These are the activations of a small neural network, seen along a few directions. Each row is one input.
In each table, some parts of the input vary, and every possible input appears once, in random order.
Descriptions start from the smaller parts, as in this example, which fits no table here: one of 2 separate values, together with either a single point or one of 11 places around a ring or (one of 4 places along a line, together with one of 8 places around a ring).
Shared parts are said once, and a part with two or three values counts as separate values.

Other details of the inputs shift rows strongly along two fixed directions, in all tables alike. That doesn't count.

Rows:
R1: [ -1   9  21  37  27  -6   2   4   7  18 -64 -76  -5]
R2: [ 16 -35 -25 -16 -20  -8   1 -27  -5   4  43  77  10]
R3: [  0 -10  -9 -21 -28  18  -3   1  -2 -14  42  35   3]
R4: [ 16  59   8  42  39 -26  -8 -23  14  -8 -94 -47 -35]
R5: [  1  57   8  21  11  -8   0  25 -13  14 -68 -71 -47]
R6: [ 26 -20 -28 -12 -24  -3 -16 -17  -9 -17  41  65   5]
R7: [ 12 -24 -24  -3   4  -4  -9 -37  10 -36  39  82  12]
R8: [ 62 -11 -59  55  -1 -64 -14 -52 -12  22 -77  25 -40]
R9: [ -1  32  20  29  17  -7   4  12  -1  22 -61 -62 -27]
R10: [ 20  51  -9  31  11 -26 -10  -2  -8  27 -88 -44 -47]
R11: [-36  30  30 -39 -10  36   9  42  -5   2  40  -7   7]
R12: [-16  39  28  33  46 -10  -1 -10  17 -13 -78 -69 -10]
R13: [ 22 -58 -26   2  -7 -10  -7 -25  -2 -12  41  56  30]
R14: [ 67  -8 -54  61   2 -61 -16 -51  -6  17 -81  31 -35]
R15: [-40  43  34 -29  11  42   4  26  15 -37  37 -10   4]
R16: [ 13 -65 -28  -8 -12 -11  -3 -25   3   3  43  60  23]
R17: [-42 -20  37 -27   5  36  20  31   6   2  34 -35  34]
R18: [ 20 -32 -29  -1 -21  -3 -10 -19  -8 -15  50  70  14]
R19: [ 43  -8 -43   0 -28 -18 -16 -28 -13 -15  27  76 -11]
R20: [-33  -2  35 -18  -1  36   5  33   3 -13  44 -31  31]
R21: [-33  17  45  17  50  14   6   8  22 -20 -30 -66  12]
R22: [-44  -5  35 -33  -1  32  16  36   4   3  41 -29  30]
R23: [ -1   6 -13 -25 -26  18  -4  15  -5 -13  49  38   3]
R24: [-28   7  39   9  28   7  14  20   6  23 -30 -65  13]
R25: [ 41  27 -23  42   7 -48 -10 -28  -5  27 -90 -22 -45]
R26: [ 12 -43 -21 -19 -16 -15   2 -27  -1   4  34  60  21]
R27: [-36  15  22 -31 -14  38   7  42  -5  -5  42 -27   4]
R28: [ 34 -53 -46   0 -24 -28  -7 -37   0   3  27  63   6]
R29: [ 68 -21 -55  54   2 -69 -15 -57   3  15 -79  24 -22]
R30: [-36  32  29 -43 -10  41  14  48  -6  -3  39 -22   2]
R31: [-34  20  36 -37  -7  33  12  34   4   6  37 -18  12]
R32: [ 15 -68 -34  -5 -15 -12  -3 -23  -1   0  46  57  20]
R33: [-28  17  36   2  20   8   5  32   3  12 -34 -75   0]
R34: [-35  16  30 -40 -13  40  13  35  -5  -2  39 -18  10]
R35: [-44   6  36 -29  -3  41  19  43  -4   0  41 -22  16]
Each input here is: one of 5 places along a line, together with either a single point or one of 6 places along a line.
Changing only the place on the line of 5 turns R33 into R10. The same change can be made to R28. Which row results?
Answer: R5
Change only the place on the line of 6 in R27. List by row number the other rows that result.
Answer: R3, R6, R25, R31, R34
Change only the place on the line of 5 in R20. List by row number the other rows that result.
Answer: R6, R13, R18, R19

Rows:
R36: [-20  13  25   5  12   4   8  17   8  10 -25 -57   2]
R37: [ 11 -23 -13  -6  -9  -7   1 -10  -5   7  16  32   8]
R38: [-22 -11   4 -23 -13  26   6  23  -2  -9  46   3   5]
R39: [  1  24   2   7   1   0  -4   5  -1  -2 -20 -19 -15]
R40: [  2  11   8  12   2   1  -2   7  -3   8 -17 -24   0]
R41: [ -1 -17  -5  -6  -3   2   4  -2  -3   5  17  18   6]
R42: [ 2 12 -1 -8 -7 -3  0  0  1  1 -3  5 -8]
R43: [ -3  22   5  -3  -4   2   0   8   1   0 -10 -15 -11]
R44: [ -6   1   2 -21 -12  14  -1   9  -1 -11  34  20   9]
R45: [ 12  -2  -9  -7  -8  -5  -5 -10  -3  -3  10  29   4]
R46: [ -9  37  18   6   7   4   1  17   0   5 -33 -46 -14]
R47: [ -6  10   4 -13  -2   2   4   3   0   1   3   5  -3]
R48: [  2  20   6  13   5   2  -5   4  -1  -2 -16 -19  -6]
R49: [-37  24  36 -15  12  31  11  30   3  -2  14 -35   9]
R50: [ 31 -20 -23  35  17 -40  -4 -41   4  10 -51  13  -9]
R51: [-11  20  15  17  12   9   2  18  -2   7 -28 -52 -11]
R52: [ 2  2  2  8 -2  4 -4  5 -3  0  0 -8  1]
R53: [-14 -26  -5 -23 -18  23   3  13  -3 -12  61  28  13]
R54: [ -8  -7  10 -13  -9  14   2  11  -2   1  28   6  16]
R55: [-14  32  27  14  11   7   4  28  -4  17 -42 -76 -10]
R56: [ 23  -2 -23  18  -6 -22  -7 -11  -7  10 -30  -2 -20]
R57: [-25 -13  19  -5   6  24   6  14   9 -15  30 -14  19]
R58: [ -6  18   9  -5   6   1   3   5   0   4 -13 -11  -5]
R59: [-24   8  27 -11   4  21   9  23   0   7  13 -24  13]
R60: [  2 -22  -7  -5   9  -8   2 -18   6 -10   9  26   9]
R61: [ 16  -7 -16  15   5 -21   0 -14  -5  16 -31   2 -14]
R62: [ 42  -7 -33  36  -1 -36 -13 -29  -8  12 -46  10 -20]
R63: [  8  -2 -17  -3  -6  -1  -5  -8  -1 -13  13  28  -7]
R64: [-23  22  23 -20  -3  21   6  24   1  -2  13 -20   3]
R65: [-20  -5  20 -17   4  18   3  14   7 -15  27 -10  21]
R66: [ 31 -19 -26   9 -10 -21  -9 -28  -4   3   1  48   3]
R67: [ 14   7 -14   7   7 -17  -2 -17  -1   4 -24  15 -15]
R68: [ 41  -7 -29  31  -2 -36 -11 -28  -8  15 -45  11 -16]
R69: [-14  -4   2 -32 -14  14   7   6   3  -7  42  30   7]
R70: [ -8   5   7 -16  -8  15  -2  10  -1 -10  29  10  10]
R71: [ 18   6 -16  20   5 -12  -8 -16  -2  -4 -20  10 -12]
R72: [  8 -17 -12  -2  -2  -4   0 -15  -1  -1  17  38   6]
R73: [-11  20  22  14  21   3  -1   9   7  -6 -32 -53  -2]
R74: [ -8 -11   8 -15 -11  13   3  13  -4   3  29   6  15]
R75: [ -2 -11  -4   6  -1  -4  -1  -2   6  -3   1  -8   1]
R76: [ -6  12  -3  -6  -4   8   1   5   3 -10   7   2 -13]
R77: [ 20   9 -13   6  -1 -18  -6 -15  -3   4 -23  13 -11]
R78: [  4 -15 -10  -4 -13   3  -3   4  -5  -1  20  12   2]
R79: [ 9 -6 -8  5 -7  1 -7 -5 -2 -6 14 19  4]
R80: [-18  46  26  17  22  13   1  22   2   1 -42 -67 -17]
R81: [  4 -21  -4  -8   6  -9   1 -16   5  -7  10  25  13]
R82: [ 43   5 -34  30   1 -36 -16 -35  -5   1 -44  23 -22]
R83: [ 36 -19 -22  33   6 -36 -10 -36   2   5 -39  12  -3]
R84: [-18   5  10 -25 -11  26   0  19   0 -17  46  10  10]
R85: [-16  45  27  15  27   4   5  15   2  11 -53 -62 -17]
R86: [-14 -10   8 -12  -1  15   7   9  -1   0  28  11  12]
R87: [ -4 -40  -4 -15 -13  13  -1  -5   6 -20  62  41  29]
R88: [ 27 -28 -24   4   0 -26  -8 -34   3  -7  -3  42   7]
R89: [-10  37  26  12  13   9   0  18   0   5 -31 -52  -5]
R90: [-22   2  32  -1  11  15   7  16   8   1   1 -39  19]
R91: [ 22  -3 -18  11  -5 -24  -4 -12  -7  17 -31   1 -15]
R92: [-13  -4  -4 -22 -12  20   2   9   0 -19  45  27   2]
R93: [-19  29  30  10  17   5   9  25  -2  23 -45 -72 -10]
R94: [-18 -11   0 -35 -12  20   7   8   1 -13  56  40  10]
R95: [-13  20  17   3   9   0   8  18  -3  20 -34 -50 -12]
R96: [ 5 -6 -2 -1 -7 -4  0  3 -6 11 -3 -3  0]
R97: [ 28 -23 -32  16  -8 -17  -9 -25  -5  -4   2  42  -5]
R98: [ 17 -14 -24  25   6 -25  -4 -23   6   1 -30   1 -14]
R99: [-4  7  8 -5  3  4  2  1  0  2  4  5  6]
R100: [-23  24  19 -16  -5  24   3  26   4  -9  17 -24  -4]
R101: [ 19  -8 -23  13   1 -25   0 -17  -5  16 -31   9 -19]
R102: [ -1 -12  -2   2  -2  -6   1  -2   6   1  -1  -8   5]
R103: [-4  3  2  6  2 10 -2  4  0 -7  8  0  1]
R104: [ 2 10  6  0  0  1 -2  0 -1  2 -4 -1  4]
R105: [-14   0   1 -24  -7  12   7   5   3  -6  30  22  -1]
R106: [ 30 -21 -33  29  10 -44  -3 -40   5  13 -49  16 -17]
R107: [ 18 -13 -14   5  -3 -14  -3 -20  -2   5   0  33   4]
R108: [ -7  -2   9 -10  -8  16  -1  11  -1  -6  30   7  15]
R109: [-15 -13   7 -10   6  15   1   4   7 -22  29   4  13]
R110: [ -2 -26   4  -3   4  -2   4 -10   6  -1  15  15  19]
R111: [ 13 -20 -20  -8 -19  -7  -3  -5  -7   3  18  27  -1]
R112: [-12   2   9 -21  -3  13   4   7   0  -5  27  15  11]
R113: [-18 -21   7 -17  -2   7   9   5   8   0  27   5  16]
What do these inputs look like to the network?
Answer: one of 6 places along a line, together with either one of 3 separate values or one of 10 places along a line
Changing only the place on the line of 6 turns R82 into R112. The same change can be made to R79. Which row results?
Answer: R107
Start at R76 and move only the place on the line of 10, one step at a time. The first step leads to R92. Which rows follow, in order?
Answer: R63, R80, R71, R103, R97, R51, R53, R38
Change only the choice among 3 separate values in R106. List by row number the other rows that result.
Answer: R50, R60
List by row number the other rows that have the place on the line of 6 in common with R91.
Answer: R36, R42, R45, R54, R64, R66, R74, R77, R88, R90, R96, R104
Change only the choice among 3 separate values in R109. List by row number the other rows that result.
Answer: R57, R98

Rows:
R114: [ 22  -9 -18  12 -15 -11 -10  -8  -6   3  -2  14  -5]
R115: [-33 -32  15 -43  -1  21  15   6  12 -13  64  31  30]
R116: [ 16 -27 -22  18  -5 -11  -6 -11  -2  -1  -2   7  -3]
R117: [ 13 -19  -5   8  13 -21  -2 -27   8  -1 -13  19  12]
R118: [-28 -13  18 -41 -12  31   7  16   5 -18  73  31  32]
R119: [ -5  11  15  13  15   1  -1   0   7  -6 -19 -27   4]
R120: [ 18   7 -14   0  -4 -12  -8 -14  -4  -2  -7  26  -5]
R121: [ 20 -22 -14  10  -7 -18  -4 -13  -5  13  -9  11   5]
R122: [ -5  18   7   8   8 -10   7  10  -2  24 -45 -46 -19]
R123: [ 13   5 -19  -6  -4 -17  -1 -15  -2   4 -13  26 -18]
R124: [-33  43  42 -12   4  31   7  46  -2   8  -4 -66   1]
R125: [ 11  24  -5   7   2  -7  -3  -4  -8   7 -24   3 -17]
R126: [-31  -3  23 -32  -2  32  10  19   4 -10  54  13  23]
R127: [ 22  -6 -17   7 -15 -16  -6  -9  -8  12  -8  16  -5]
R128: [ 11 -10  -9   6   7 -13   0 -20   2   3  -9  24   3]
R129: [ 11  22 -12  17   3  -5  -9  -4  -3 -10 -23  -7 -23]
R130: [ 20   5 -16   7  -4  -9 -11 -14  -2 -10  -4  22  -6]
R131: [-19  33  33  17  13  14   2  31   0  10 -36 -83  -5]
R132: [  8 -12 -14  -3   4 -19   4 -21   5   4 -11  24  -5]
R133: [-29  -7  16 -41 -11  35   9  17   2 -17  74  36  24]
R134: [ 22  12 -16   1  -7 -13  -9 -13  -7  -1 -10  26 -10]
R135: [  9  15 -10   1  -4 -14   2  -1  -5  15 -28  -6 -23]
R136: [ -2  14   8   7  -2   3   3  13  -7  19 -18 -26  -8]
R137: [ 20   2 -18   6  -9 -12  -4 -10  -9  10  -9  23 -12]
R138: [-39  18  28 -18   5  40   6  30   8 -24  37 -25   8]
R139: [-32  44  39 -12   4  37   2  41   0 -11   9 -52   1]
R140: [ 10 -20  -6  10  16 -18   1 -26   6   3 -13  21   8]
R141: [ 17   3 -23  12  -1  -9 -10 -15  -1 -15  -6  20 -15]
R142: [ 20 -25 -14  17  -2 -16  -6 -16  -1   2  -8   9   6]
R143: [-15 -11   5 -32 -25  33  -1  22  -3 -19  75  28  20]
R144: [-13  36  29  17  21   7   0  13   7  -1 -39 -60  -5]
R145: [ 16 -14 -16   7  -6 -13  -2 -11  -7  14  -5  18  -2]
R146: [  6   6  -7  19  11  -8  -5 -11   6 -11 -21  -8 -11]
R147: [ 18 -25 -12   8  -3 -18  -3 -16  -3  10  -7  14   9]
R148: [-12  32  22   7  12  11  -1  12   5  -8 -18 -37  -3]
R149: [ 20 -14 -16   6  -9 -16  -5 -12  -6  10  -6  17   1]
R150: [ 17   5 -12   4   0 -16  -6 -20   0  -2 -11  25  -3]
R151: [  9  -6 -15  -5   1 -19   2 -20   3   3 -10  26  -9]
R152: [-28 -20  19 -39  -9  30   8  14   7 -18  72  29  36]
R153: [ 14 -25 -11  10   1 -15   1 -15  -4  13  -7  15   5]
R154: [  7  -7   5  20  19 -13  -3 -18  10  -6 -24 -10   8]
R155: [ 11  -2 -13  23   2  -9  -6  -3  -2   1 -22 -18 -13]
R156: [ 18 -12 -24  15 -13  -9  -8  -8  -4  -2   0  12 -12]
R157: [-26 -27   2 -52 -33  31  12  25  -3  -4  86  40  19]
R158: [-45  44  43 -20  15  27  16  37   7   3  -9 -60  -5]
R159: [-23  19  29  24  23  11   5  26   4   6 -39 -86  -6]
R160: [ 16   5 -14   2  -1 -10  -4 -14  -5   2  -7  28  -9]
R161: [  3 -12  -3   5   5 -16   7  -5   0  18 -26 -14  -6]
R162: [-28  22  20  -7  -3  32   2  35   0 -11  20 -39  -3]
R163: [-23  24  36  14  18  12  10  31  -3  25 -39 -80  -2]
R164: [ 12 -15 -17  15   7 -11  -6 -22   7 -14  -5  18  -3]
R165: [ 21 -24 -17  15  -8 -14  -7 -13  -4   4  -3  10   5]
R166: [  8 -23 -12  17  14 -14  -4 -25  11 -15  -5  14   5]
R167: [-26 -36   6 -42 -21  24  14  20  -1   1  69  24  23]
R168: [ 13   9 -19  -9  -8 -14  -1 -11  -5   3  -9  28 -20]
Changing only one part turns R159 into R138. The same change can be made to R153. Which row results?
Answer: R133
Changing only one part turns R155 into R146. The same change can be made to R122. Which row results?
Answer: R151
What do these inputs look like to the network?
Answer: one of 5 places along a line, together with one of 11 places around a ring
Start at R165 and move only the place on the ring of 11, one step at a time. The first step leads to R131. Which rows follow, in order?
Answer: R114, R143, R139, R130, R148, R144, R119, R154, R142
Change only the place on the line of 5 in R127. List by row number the other rows that result.
Answer: R114, R136, R156, R157
